These are the activations of a small neural network, seen along a few directions. Each row is one input.
Each table varies a few parts of the input and shows all the possible inputs, shuffled.
Descriptions start from the smaller parts, as in this example, which fits no table here: one of 6 places along a line, together with either a single point or one of 9 places around a ring or (one of 3 separate values, together with one of 5 places around a ring).
Shared parts are said once, and a part with two or three values counts as separate values.

Other details of the inputs vary at random and push rows far along two fixed directions, the same in every table; ignore that.

Table:
r1: [-34 -37 -43  44 -60 -10 -35 -19  10  59 -42 -13]
r2: [ 57  49  47 -52  65  28  29  27 -20 -60  16   6]
r3: [ 63  44  42 -42  63  34  22  36 -32 -52  25  23]
r4: [-40  48 100  54   0  16 -20 -43 -84 -56  17 -39]
r5: [-62  26  81  91 -36  11 -44 -54 -94 -22  12 -33]
r6: [ 43 -31 -57 -46  26   2  15  53  55  22 -25  21]
r7: [-51 -35 -32  29 -46 -21 -30 -32  18  56 -41 -23]
r8: [ 33  28  26 -33  40  20  16  18  -7 -40   0  -3]
r9: [-43  42  82  74 -52 -21  23 -61 -63 -75 120  19]
r10: [  4 -42 -85 -33 -43 -58  56  10 108  12  49  39]
r11: [ 46 -22 -62 -53  24   7  11  45  49  36 -18  27]
r12: [ 35 -30 -58 -52  34   1   9  47  52  31 -17  31]
r13: [ 49  34  42 -37  80  27  17  37 -26 -57  31  22]
r14: [-44 -36 -30  36 -53 -20 -24 -26  21  47 -49 -33]
r15: [-43 -18 -11  48 -45  -6 -33 -31 -25  47 -18 -11]
r16: [ 11 -41 -70 -39  12 -18   3  27  73  43 -42   1]
r17: [ 53  49  45 -55  69  31  28  25 -21 -55  23   7]
r18: [-77 -27 -17  65 -77 -23 -42 -60 -14  64 -41 -39]
Each input here is: one of 2 separate values, together with either a single point or one of 8 places around a ring.
Question: The inputs of r9 and r10 match in every part but the choice among 2 separate values. If r11 is changed in the same way as r9 into r10, which row does it become?
Answer: r17
Question: Which other rows does r2 become when the choice among 2 separate values takes its other values? List them by row number.
Answer: r3

Table:
r19: [  5   9  14  -8  12   1   6   0  -5 -12  -2  -3]
r20: [  1  10   8  -6   7  -4  16   1  -3 -14  16  -1]
r21: [  3   6   7  -1  11   0  11   9  -7 -14  18   5]
r22: [  8   5   9  -2  17   0   4   4  -5 -18  16  11]
r23: [ -9 -13 -20   4  -6  -2 -10   5  12  18 -13  -2]
r24: [  8   4  14  -3  18   5  -2   7  -9 -10   2   2]
r25: [  6  10   9  -9  13  -4  10  -3   0 -19  14   5]
r26: [ 13  10  13  -7  11   6   0   2 -12  -5   5   4]
r27: [  3   8  11  -9  10   5   6   0  -6 -13   0  -6]
r28: [ -6 -11 -17  -2  -7  -9  -6  -5  16  19 -14  -8]
r29: [  3   9  12 -10   8  -2   8  -2   2 -19  14   5]
r30: [ 12  11  12  -3   1   2   9   3   3 -23   3  -6]
r31: [ -8 -15 -19   5  -4  -2 -10   2  13  19 -13  -2]
r32: [  0 -15 -18  11 -18  -6  -4   7  18   8 -13  -3]
r33: [  6 -10 -20   8 -24  -4  -1   2  16  12 -11  -1]
r34: [  0 -10 -19   1 -10  -4  -9  -2   9  24 -10  -1]
r35: [ -5 -14 -19   2 -20  -5   1  -2  15  19   2   6]
r36: [ 10  10  10  -6   6   3   5   1  -6 -13  18  13]
r37: [ 13  11   7  -6  10   1   7   0  -8 -13  18  13]
r38: [ -1 -12 -19   1 -13  -2  -3   0   7  22 -16   1]
r39: [  7  11   6  -3   4   1  13   4 -10  -9  20   7]
r40: [ 12  10  12  -6  10   7   3   3 -13  -7   2   5]
r41: [ -6 -17 -16   5  -6  -6  -7   4  10  19 -18   1]
r42: [  6   4  12  -6  13   6   9  10  -1 -17  18   9]
r43: [-10 -10 -18  -4 -11  -4  -3  -2  15  16 -17  -8]
r44: [ -6 -13 -14  -3  -8 -10  -5  -5  16  19 -16  -7]
r45: [  4   8  13  -8  11   3   8   0  -6 -12  -2  -4]
r46: [  5   3  10  -3  14   9   2   9 -11 -12   1   0]
r47: [  5   4  12  -3  12   1   3   6  -3 -18  16  11]
r48: [ -9 -10 -17  -1  -7  -5  -5  -5  18  18 -14  -7]
r49: [-73  11  63  95 -56  -2 -42 -66 -80  -2  -1 -37]
r50: [  3  13  10 -10  13   5   3   1  -3 -13   2  -5]
r51: [  8  12   8  -7   7  11   1   4 -13  -7   4   3]
r52: [  9  14   8  -7  10  11   0   4 -11  -8   6   3]
r53: [  3   7  10  -3  14  10  -1   9 -10 -12   2   1]
r54: [ -5 -16 -18   5  -4  -6 -11   3  12  20 -12  -3]
r55: [ -2 -13 -21   0 -14  -1  -4   0   6  21 -14  -1]
r56: [-12 -14 -17  -1 -17 -10   4  -5  22  13  -1  -2]
r57: [ -3  -9 -20   1 -10   0  -8  -2  11  24 -11   0]
Question: Describe the family of inputs behind these rows.
Answer: one of 3 separate values, together with either a single point or one of 4 places along a line or one of 8 places around a ring
Question: The inputs of r26 and r24 match in every part but the choice among 3 separate values. If r51 is changed in the same way as r26 into r24, which row does it become?
Answer: r53
Question: Which other rows does r50 become when the choice among 3 separate values takes its other values? List them by row number.
Answer: r23, r52
Question: Which other rows agree with r43 in the choice among 3 separate values? List them by row number.
Answer: r19, r20, r25, r27, r28, r29, r30, r44, r45, r48, r50, r56
Question: A walk changes only the place on the line of 4. It starts at r22 and steps to r47. List the rest of the walk in order.
Answer: r42, r21
